A small network was shown many inputs. Here are its activations along a few directions, one row for each input.
In each table, some parts of the input vary, and every possible input appears once, in random order.
Descriptions start from the smaller parts, as in this example, which fits no table here: values(3) and (point or ring(11) or (line(4) and ring(8))).
Shared parts are said once, and a part with two or three values counts as separate values.
(in the rows, 128 means zero)

Other details of the inputs shift rows strongly along three fixed directions, in all tables alike. That doesn't count.

A family of inputs:
x1: [140  94 151 114  45 102 134 119 168 154 101]
x2: [137 116  98  85  67  98 135 163 162 188  79]
x3: [146 131 153 166  69 112 109 107 147 111 101]
x4: [131 107 194 122 163 160 199  67 110 104 143]
x5: [119 121 151 139 180 144 110 118  86 104 140]
x6: [158 174  98 165 121 104  90 199 148 113  98]
x7: [166 139 124 115  89  98 112 168 165 139 123]
x8: [125 138  74 126  77 114 125 162 168 160  95]
x9: [110 163  62 102 186 144  85 212 112 146 155]
x10: [119 164  64  92 183 135  75 203  95 142 147]
x11: [118 139 151 136 182 163 141 100  80 109 127]
x12: [117 135 139 132 170 161 146 104  77 105 137]
x13: [ 93 110 117  91 150 153 110 113 108 151 122]
x14: [120  65 200 121 155 147 177  71  91 109 136]
x15: [ 91 129  73  66 151 152 126 127 143 170 147]
x16: [ 68  74  66  31 120 143 115 109 136 196 119]
x17: [153 145 153 183  89 120 139  98 149 110 128]
x18: [110 101 173 137 141 161 142  61  93  93 154]
x19: [169 177  98 157 103  99  76 187 151 105 135]
x20: [ 96 152 127  68 163 140  80 194 101 151 168]
x21: [129 181 151 166 190 169 133 129  90  91 169]
x22: [123 154 149 126 181 168 115 108 103 104 159]
x23: [153 148 121 161  96 102  78 163 132 101 134]
x24: [114 118 115 119 183 150 140 127 106 110 142]
x25: [ 80 106  98  73 137 150 100 115 126 179 154]
x26: [143 112 130 141  61 110 147  79 172 120 108]
x27: [125 166 175 144 190 153 150 170  80  92 148]
x28: [ 58  14 112  50 103 141 184  14 146 195 112]
x29: [ 73  78  96  69 126 143 131  92 130 192 126]
x30: [165 109 170 197  86 100 165  64 154  85 127]
x31: [168 102 187 178  95 110 191 107 143  92  92]
x32: [ 95 127 102  87 174 164 127 130 120 148 121]
x33: [164 130 184 232 101 104 139 106 111  76 119]
x34: [ 79 100  66  50 146 155 135 125 140 175 120]
x35: [109 105 166 149 162 158 183  52  88 118 133]
x36: [125  85 105 109  52 103 175  59 198 146  83]
x37: [113 138 117 105 178 142  68 153 103 126 159]
x38: [152 154 150 207  97 125 154 125 135 100 104]
x39: [165 135 124 122  88  95 138 158 172 134 104]
x40: [174 195 119 191 121 105  77 190 137 102 150]
x41: [ 97 136 148  90 170 143 114 170  84 139 150]
x42: [128 117 144  97 176 142 146 142  90 134 136]
x43: [159 113 162 199  83  98 137 104 125  79 105]
x44: [ 95 153  91  90 154 158  68 171 101 153 172]
x45: [109 103 138 138 185 150 163  95 109 120 144]
x46: [156 118 139 161  98  95 152  88 175 104  94]
x47: [131 144 198 143 175 144 180 104  99  83 152]
x48: [131 110  64 111  76  82 121 146 168 174  92]
x49: [115 113 143 133 189 148 162  77 116 112 161]
x50: [153 135 160 152  78 114 124 164 126 127 102]
x51: [148 132 104 151  94  95 136 126 172 125 116]
x52: [145 122 108 158  93  89 135 128 148 143  98]
x53: [ 88  92  95  76 151 133  96 118 129 173 160]
x54: [158 119 203 167  76  95 181  82 153  95 114]
x55: [159 182  81 148 117  93  69 211 136 133  97]
x56: [146 160  92 150  91  97  58 195 142 132 140]
x57: [118 157 116 140 188 148  81 180  71 114 171]
x58: [112  67 104 110  53 101 182  57 171 175  76]
x59: [122  80  82  47  50  84  96 161 195 204 100]
x60: [175 187 132 142  89 113  94 204 147 127 128]
x61: [172 196 135 169 111 125 109 232 124 110 110]
x62: [153 161 128 170  84 119 118 132 149 113 132]
x63: [118 123 112 106 177 141 136 111 123 111 153]
x64: [127 132 204 150 174 141 182 105  69  90 137]
x65: [ 96 102 110  73 150 150 151  73 151 153 119]
x66: [144 161 156 153 197 150 103 128  97  80 167]
Description of these inputs: ring(6) and (values(3) or (values(2) and line(4))).
Q: Changing only the ring(6) part turns x51 into x48. The same change can be made to x49. Which row results?
A: x52
Q: Change only the line(4) part in x5. List by row number the other rows that result.
A: x33, x43, x57
Q: Change only the ring(6) part in x17. List by row number the other rows that result.
A: x21, x25, x29, x35, x38

A family of inputs:
x67: [121 147 144 166 212 160 136 106  91  85 167]
x68: [141 132 112 182  95  98 134 119 161 121 112]
x69: [107 113 148 167 172 151 152  77  98 107 156]
x70: [151 194 100 158 163 137  62 183 114 114 131]
x71: [116 184  92 118 110 137 102 208 116 157 116]
x72: [104  68  90  72 121 127 152  66 155 166 151]
x73: [171 135 154 168  75  68 132 159 172 112 101]
x74: [119  98  98 112  33  94 181 112 188 184  68]
x75: [ 95 106  88 105 161 143 120 109 122 175 146]
x76: [118 179 164 128 215 191 146 138  63  85 148]
x77: [120 118 187 144 176 137 143 125  87 106 166]
x78: [122 135  61  94 111 120  85 162 142 167 158]
x79: [123  91 107  95 137 132 148  74 144 137 155]
x80: [ 88  89 116 114 134 143 128  71 127 148 123]
x81: [118  91 160 124 177 131 185  91  84 117 138]
x82: [111  74 138  83 130 155 149 105 127 140 111]
x83: [157 171 132 169 132 138 104 223 102 106 144]
x84: [106  79 174  87 144 142 199  51 138 152 153]
x85: [ 78  92 110 108 155 150 127  82 114 154 142]
x86: [157 100 139 137  88  80 167 109 152 123  74]
x87: [209 155 165 229  38  85 128 101 162  57  98]
x88: [ 70  90  99  69 182 165 119  76 116 156 139]
x89: [149 144 145 156 106 140 107 183 110 109 118]
x90: [122 111 188 129 109 138 163  82 121 135 142]
x91: [186 201 154 176  92  99 117 193 153 107 130]
x92: [147 134 212 196 106 146 198  64 105  67  91]
x93: [179 172 130 173 114 119 115 215 134  95 121]
x94: [ 97 116 143 144 177 159 145  84  93  95 180]
x95: [129  98 165 129 181 130 185  91  88 104 133]
x96: [113  62  99  90  49  76 151 108 158 190  71]
x97: [140 193  88 112 124 127 112 208 144 139 103]
x98: [104 121  81  31 140 111  75 188 157 185 121]
x99: [125 134 102  70 141 104  90 189 155 158 126]
x100: [ 90 119 111  95 163 159 106 101 113 117 152]
x101: [146 126 158 134  38  98 137 116 170 151  97]
x102: [157 167 126 163  86 109 161 157 155 118  90]
x103: [ 96 105  56  25 127 112  92 173 132 202  97]
x104: [115  92 110 132  91 119 123  79 149 162  98]
x105: [ 96  99  64  87  58 104  96 118 181 170 105]
x106: [120 166 151 148 213 176 106 118  76  58 179]
x107: [178 211 109 210 144 115  78 198 122  96 134]
x108: [132 124  83 128  83  98 106 121 184 146  84]
x109: [105 156 121 125 225 171 115 132  86  86 196]
x110: [ 79 112 139  59 200 160  96 148  81 153 168]
x111: [124 108 132  88 176 161 143 142 118 124 137]
x112: [119  72 152 133 161 142 179  18 136 122 120]
x113: [131 150 159 155 176 173 103 109  61  79 185]
x114: [ 91  84 107 102 140 133 157  69 145 134 152]
x115: [160  44 212 194  69 113 242  29 153  84  94]
x116: [ 87 131 137  54 224 168  83 164  75 140 172]
x117: [ 66  95  74  37 206 176  96  99 106 188 149]
x118: [129 175 119 178 118 130  81 165 109  92 153]
x119: [196  92 183 207   8  47 190  71 175  88  30]
x120: [154 171 141 115 124 121 119 166 151 132 133]
x121: [167 224 144 219 192 145  81 185  89  49 154]
x122: [182 184 150 191 144 132 106 141 109  57 159]
x123: [136 146  58  87  82 113  59 167 158 160 124]
x124: [169 171 166 146  94 114 122 148 151 112 116]
x125: [111  51 184 130 123 157 192  59 107 118 125]
x126: [138 131 108 115  90  76 105 190 170 159 116]
x127: [ 84  83  95  93 142 144 122  82 125 183 131]
x128: [103  93 139 113 151 160 136  65  92 124 174]
x129: [113 161  61  82 110 121 125 200 155 183 110]
x130: [113 140  95  88 105  99  65 213 140 177 128]
x131: [152 147 162 132  76 114 126 130 153 132 108]
x132: [123 134  96 100 113 107  94 184 109 160 104]
x133: [159 206 117 182 149 127  78 187 123  64 151]
x134: [151 140 100 106 101 122  99 197 154 137  98]
x135: [166 137 183 239 138 125 166  73 110  71 132]
x136: [150 164 155 148  99 116 129 162 136 135 143]
x137: [127  65  96 103  43  63 164 114 173 187  70]
x138: [105 116 177 136 136 165 185  73  93 113 115]
Q: Changing only one part turns x112 into x107. The same change can be made to x97. Which row results?
A: x102
Q: What is each input in this table made of?
A: ring(8) and (line(4) or values(5))
Q: List by row number the other rows that have the ring(8) part in common with x101.
A: x80, x89, x104, x105, x110, x113, x132, x138
Q: Change only the line(4) part in x108. List by row number the other rows that result.
A: x70, x87, x106
Q: List by row number the other rows that have the ring(8) part in common with x96.
A: x71, x85, x90, x118, x125, x127, x128, x130
Q: Change only the line(4) part in x79. List by row number the other rows that result.
A: x67, x107, x109

A family of inputs:
x139: [107 163 106  96 194 174 129 171  87 139 158]
x140: [ 99 109 115  99 166 173 100  77 104 131 167]
x141: [115 117 159 192 129 134 151  52 130 110 146]
x142: [115 109 159 124 157 139 130 116  80 119 124]
x143: [173 155 147 153  90  95 149 127 162 109  99]
x144: [ 98 163  76 109 192 176  87 133 100 116 177]
x145: [123 131  54 100 130 121  39 173 148 152 144]
x146: [156 126 133 134  72  91 120 165 146 137 115]
x147: [153 142 114 151 102 103 146 160 141 125 103]
x148: [128 151 195 177 154 160 125 131  72  81 131]
x149: [ 73  75  92  83 153 135 146  44 131 182 152]
x150: [140 139 144 152  73 111 115 146 127 131  86]
x151: [ 91  87 143  91 182 150 124 120  87 138 133]
x152: [132 161 135 138 178 155 148 153  83 108 147]
x153: [141 118 172 132 181 134 163  99 126  94 139]
x154: [159 155 217 170 150 136 139 113  84  67 154]
x155: [147 100 105 112  77  90 165 124 180 156  92]
x156: [182 211 165 194 119 119 114 182 143  75 121]
x157: [135 159 102 124 123 111  73 236 118 141 137]
x158: [ 76  75 112  60 153 161 183  84 140 173 126]
x159: [147 142 135 172  80 112 146 131 158 119  66]
x160: [160 187 121 222  94 123  97 139 147  62 127]
x161: [156  82 130 170  26  89 136  42 179 119  89]
x162: [ 92  62  89  66 145 142 110  58 135 160 147]
x163: [164 149 123 149  90 105 152 150 151 125 106]
x164: [147 130 183 143 138 136 181  74 135  98 123]
x165: [116 114 196 113 151 151 146  90 115 110 152]
x166: [140 159  97 120 100 121 122 186 167 150 113]
x167: [137 196  82 127 135 132  85 214 120 143 101]
x168: [142 168 162 173 183 156 146 130  69  81 122]
x169: [127  94 130 117  38  99 151 118 162 163  92]
x170: [142 152 113 118 129 114  80 222 124 138 146]
x171: [112 119 116 152 155 122 124  87 116 134 156]
x172: [107 140  41 113 129  97  61 178 160 183 142]
x173: [177 121 182 167  52  73 140 114 161 103  97]
x174: [103  56 152  61 136 118 149  81 149 155 133]
x175: [109 156 124  96 177 159 100 187  66 137 169]
x176: [106 124  99  88  85 122 105 180 149 176 118]
x177: [146  71 195 138 122 112 219  17 152 100 106]
x178: [ 91  89  63  36  79 104 101 149 156 216  82]
x179: [169 164 144 173  94 118 153 151 144 107 111]
x180: [138  98 165 164 144 129 191  94 121  96 119]
x181: [ 97  86  42  48 112 101 118 154 181 207  70]
x182: [114 127 104 138 178 151 120  90 106  91 162]
x183: [153 178 122 151 114 111  81 227 101 120 137]
x184: [105  67 136 101 150 134 190  53 123 141  92]
x185: [114  83 182  90 118 134 165  59 134 136 132]
x186: [137 153 197 165 156 162 133 145  82  84 167]
x187: [144 148  75 159  78 103 104 122 163 112 113]
x188: [ 98 120 126  63 160 161 120 149 100 162 165]
x189: [120 144 154 106 181 161 120 157  69 121 176]
x190: [144  92 106 117  83  89 163 129 188 153  92]
x191: [ 82 136  85 102 179 154 101 112 109 168 174]
x192: [156 147 126 189  67 117  84 119 159 100 118]
x193: [109 140  98 137 207 160  98 124  99  87 177]
Q: Changing only one part turns x167 into x159. The same change can be made to x150. Which row results?
A: x148
Q: Changing only one part turns x155 into x179. The same change can be made to x147. Which row results?
A: x139
Q: What is each input in this table made of?
A: line(5) and (values(3) or (values(2) and line(4)))
Q: Change only the values(2) part in x190. List by row number the other rows that result.
A: x170
Q: Change only the values(2) part in x165. List by row number the other rows that result.
A: x156
Q: List by row number the other rows that have the line(5) part in common with x163.
A: x143, x149, x152, x154, x161, x168, x175, x178, x187, x189
Q: Change only the values(3) part in x182. List by row number the other rows that result.
A: x162, x171
